These are the activations of a small neural network, seen along a few directions. Each row is one input.
In each table, some parts of the input vary, and every possible input appears once, in random order.
Descriptions start from the smaller parts, as in this example, which fits no table here: one of 4 places along a line, together with either a single point or one of 9 places along a line or (one of 2 separate values, together with one of 8 places around a ring).
Shared parts are said once, and a part with two or three values counts as separate values.
In the rows, 128 means zero.

Other details of the inputs shift rows strongly along two fixed directions, in all tables alike. That doesn't count.

Table:
x1: [ 82 180 198 116 192 156  70 133 160 101 157 135 145]
x2: [ 95 152 148  69 154 125 173 139 122  67 130  91 121]
x3: [133 100 166 120 160 150 151  85  42  82 126 116  94]
x4: [164  80  66 159  54 116 138  96 106 132 129 120 108]
x5: [114 129 149  85 136 147 140 129 114 112 137 178 117]
x6: [109 130 185 161 135 162  99 108  89 122 146 139 138]
x7: [ 86 165 166 112 162 133  80 126 178 114 175 140 163]
x8: [162 163 104 186 154  98  32 126 229 201 128 108 195]
x9: [106 178 197 149 165 165  76 139 163 175 138 185 171]
x10: [137  98  52 100  99  90 154 150 150 104 111  82  74]
x11: [ 89  92 148 127 118 137 177 119  60  89 137 119 101]
x12: [103 116 136  81 134 132 186 149  93 101 117 151  82]
x13: [151 121  97  90 102 113 200 151 106 120  94 129 106]
x14: [152 125  97 220  68 101 105 140 163 224 130 106 224]
x15: [239  88  10 144  87  95 138 129 144 178  65 121  81]
Each input here is: one of 3 separate values, together with one of 5 places along a line.
Changing only the choice among 3 separate values turns x7 into x4. The same change can be made to x8. Which row results?
> x3
Change only the place on the line of 5 in x5. List by row number the other rows that result.
> x9, x12, x13, x15
Change only the choice among 3 separate values in x10. List by row number the other rows that result.
> x11, x12

Table:
x16: [111 144 158  66 179 147 128 132 117  75 127 145  77]
x17: [ 99 133 156  73 177 146 139 132 120  78 130 153  76]
x18: [141 113 127  86 128 149 151 104  88  62 129 126  83]
x19: [173  89  58 146  85 111 121 105 144 138 118 128  96]
x20: [109 171 184 170 159 142  37 111 177 181 171 163 206]
x21: [ 75 185 232 143 182 163  80 113 144 135 173 164 208]
x22: [123 118 120  82 152 128 134 118 107  59 125  99  64]
x23: [119 145 160  66 191 138 158 136 107  88 116 138 104]
x24: [ 69 131 161  81 143 128 175 145  99  74 143 112 120]
x25: [ 31 183 225 130 175 137 103 153 153 142 180 140 218]
x26: [193 100  62 138  99 103 141 109 132 147 105 114 122]
x27: [139 161 121 182 147  98  63 138 205 206 136 108 212]
x28: [121 113 178 120 165 154 162 104  43  98 123 134 114]
x29: [132 128 137 229 112 130  51 117 163 225 144 154 189]
x30: [154  84  76 171  51 110 166 136  97 165 109 120 124]
x31: [ 86 123 165  86 128 142 182 124  79  82 149 145 127]
x32: [182 102  64 139  82 107 143 112 138 144 110 114 116]
x33: [118 148 127 187  88 109  92 140 186 217 156 150 227]
x34: [108 152 163  72 171 149 152 139 118  73 119 138  93]
x35: [166 111  58 134  97  93 137 133 158 136 104  81 108]
x36: [146 143 139 221 106 137  50 125 161 216 140 140 201]
x37: [100 139 158  82 166 145 131 126 109  56 139 105  98]
x38: [113 113 177 120 153 163 132 101  52  86 133 141  88]
x39: [167 116  58 139  94  99 128 133 163 124 102  81 104]
x40: [ 81 142 159  64 148 137 181 159 107  88 131 147 110]
x41: [180  95  79 177  74 123 138 116 107 150  97 112 107]
x42: [202  73  44 172  55 107 158 116 102 160  85 102  90]
x43: [154  83  76 171  51 110 167 136  96 165 109 120 124]
x44: [138 140 118  99 142 123 142 144 147 127 111 131 111]
x45: [ 79 170 177 172 172 127  41 132 200 175 170 138 199]
x46: [ 80 142 160  65 148 137 181 159 107  89 131 147 111]
x47: [206 105  18 115  77 102 132 147 170 134  82 106  69]
What do these inputs look like to the network?
> one of 4 places along a line, together with either one of 2 separate values or one of 6 places along a line
Changing only the place on the line of 4 turns x32 into x35. The same change can be made to x19. Which row results?
> x45
Change only the place on the line of 6 in x34. List by row number the other rows that result.
> x16, x17, x23, x44, x47
Which other rows agree with x30 in the place on the line of 4? List them by row number.
> x28, x29, x36, x38, x41, x42, x43

Table:
x48: [ 79 178 197  67 204 152 111 143 146  87 143 151 116]
x49: [138 139 133 154 129 131 100 129 143 162 130 135 158]
x50: [142 120 105 140 123 119 103 116 143 130 127 114 117]
x51: [143 108 125  98 129 137 167 115  80  93 115 127  86]
x52: [134 119 134 121 141 142 134 116 108 106 119 132  99]
x53: [133 134 129 143 127 130 110 120 144 135 133 124 140]
x54: [133 143 144 160 145 133  85 126 148 166 131 137 158]
x55: [178 106  59 156  93 103 112 117 158 144 105 100 105]
x56: [128 121 100 149  99 106 121 135 151 151 132 112 144]
x57: [169 117  74 151  96 105 111 124 154 150 114 101 128]
x58: [123 141 159 140 155 139 105 121 123 141 134 142 143]
x59: [123 124 109 150 104 112 121 137 149 155 135 119 148]
x60: [129 144 141 155 146 127  84 122 154 155 137 123 155]
x61: [119 129 154 117 155 148 125 119 109  96 129 131 107]
x62: [117 115 147  96 153 148 141 117  87  73 129 128  81]
x63: [108 175 151 117 176 122  86 145 198 149 146 138 178]
x64: [110 155 172 153 150 146  93 125 145 155 146 151 174]
x65: [178 101  65 157  90 110 114 122 142 160 107 124 107]
x66: [157 112  96 141  97 115 142 129 125 153 113 125 129]
x67: [ 62 156 212 101 177 153 122 121 106  89 167 142 153]
x68: [154 139  70 107 103 102 125 159 188 146 107 122 113]
x69: [ 95 132 165 115 141 143 155 132 100 108 134 139 130]
x70: [116 128 144 108 138 133 145 124 105 101 133 118 121]
x71: [140 121 112 141 126 123 103 117 141 134 129 120 119]
x72: [103 170 135 116 139 115 106 167 193 159 134 138 158]
x73: [158 110  91 147 111 122 112 121 136 145 116 127 110]
x74: [137 126 111 141 116 120 105 120 146 136 134 118 135]
x75: [114 123 128 125 120 124 149 131 121 117 129 117 125]
x76: [152 108  86 154  83 109 149 135 137 163 112 125 130]
x77: [138 100  99 106 106 122 181 134  88 102 107 113  87]
x78: [160 101  60 160  69 101 134 140 147 171 110 118 128]
x79: [139  90  93 107  93 118 185 128  88 106 111 123  82]
x80: [148 125  99 155 106 116  98 123 157 158 132 121 142]
x81: [124 119  91  59 140 108 183 148 131  74 111 107  80]
x82: [ 93 161 194 153 151 145 103 128 140 163 154 161 193]
x83: [132 122 115 139 110 125 122 133 133 138 131 128 136]
x84: [ 92 137 170 110 149 142 130 123 110 102 151 134 137]
x85: [119 116 144  90 138 143 172 125  74  80 121 127  94]
x86: [127 107 124 104 117 126 183 130  82 104 115 123  98]
x87: [106 133 164 108 152 150 127 122 102  95 142 137 120]
x88: [154 125  97 168 100 119  93 128 160 179 127 134 153]
x89: [100 139 149 134 132 126 129 131 135 126 140 121 150]
x90: [102 164 188 154 174 146  72 129 146 154 151 143 177]
x91: [103 128 158  98 144 143 157 119  95  79 135 125 110]
x92: [149  96  95 103 103 130 180 123  89  89 104 119  76]
x93: [141 138 129 161 120 129 103 125 148 166 131 143 158]
x94: [176 103  61 155  72 106 141 130 141 160 103 122 120]
x95: [130 118 116 114 117 124 150 120 116  97 123 112 108]
x96: [ 55 156 229 104 180 162 150 129  86  96 157 160 153]
x97: [108 143 158 137 138 140 118 132 131 131 141 138 155]
x98: [115 111 140  90 131 144 168 122  78  79 127 134  91]
x99: [109 146 163 156 131 133 100 129 144 173 151 156 184]
x100: [104 128 161 109 140 144 146 124  93 106 140 147 125]
x101: [104 148 149 151 132 118 106 138 151 157 144 119 178]
x102: [132 125  96  62 144 113 168 142 139  79 114 113  89]
x103: [148  91  88 100  98 117 195 131  78  95 101 112  73]
x104: [ 89 164 178  70 209 140 120 134 146  82 142 137 123]
x105: [131 143 153 158 147 133  92 122 142 169 134 143 161]
x106: [146 116 119 116 124 132 148 120  98 113 117 128 104]
x107: [139 121 131 127 124 136 141 117 112 124 123 138 118]
x108: [130 116 133 105 127 135 165 125  86 101 120 130 106]
x109: [130 128 105 169  97 111 105 145 162 179 133 126 165]
x110: [134 110 112  97 120 123 164 121  96  82 118 103  91]
x111: [140 135 120 151 134 119  91 120 153 147 129 112 141]
x112: [ 86 137 176 111 150 147 151 135 100  97 141 135 131]
x113: [130 162 121 104 142 121 104 152 185 138 125 137 129]
x114: [167 116  85 149 100 116 117 131 141 149 113 113 125]
x115: [149  99  94  99 107 125 174 129  88  86 107 107  78]
x116: [135 144 125 165 121 121  86 123 171 162 137 123 167]
x117: [173 110  80 157 101 116 119 120 142 154 106 126 112]
x118: [147 131 125 164 125 127 100 120 151 169 124 140 146]
x119: [ 82 149 207 108 175 161 124 117  93 101 157 161 142]
x120: [125 121 117 146 104 118 133 137 130 156 130 137 144]
x121: [125 118 146 116 145 142 133 113 100 110 129 142 104]
x122: [138 119 122 119 125 137 140 122 111 102 121 124 103]
x123: [ 97 143 158 133 141 128 125 136 129 136 143 123 159]
x124: [153 121 105 157 103 120 109 123 145 170 127 139 144]
x125: [154 101  93  97 116 125 163 116  93  82 109 101  71]
x126: [139 122 100 152 100 111 128 145 142 158 120 114 144]
x127: [117 153 159 161 152 134  76 120 162 157 144 134 166]
Changing only one part turns x93 into x94. The same change can be made to x74. Which row results?
> x67
Changing only one part turns x66 into x105. The same change can be made to x100. Which row results?
> x65
Changing only one part turns x90 into x115. The same change can be made to x54. Which row results?
> x85
What do these inputs look like to the network?
> one of 4 places along a line, together with either one of 2 separate values or (one of 3 separate values, together with one of 6 places along a line)
Change only the place on the line of 4 in x89. List by row number the other rows that result.
> x55, x95, x116
Change only the choice among 3 separate values in x119. List by row number the other rows that result.
> x93, x106
Change only the place on the line of 6 in x55. List by row number the other rows that result.
> x52, x61, x117, x118, x127
Change only the choice among 3 separate values in x114. List by row number the other rows that result.
> x87, x122
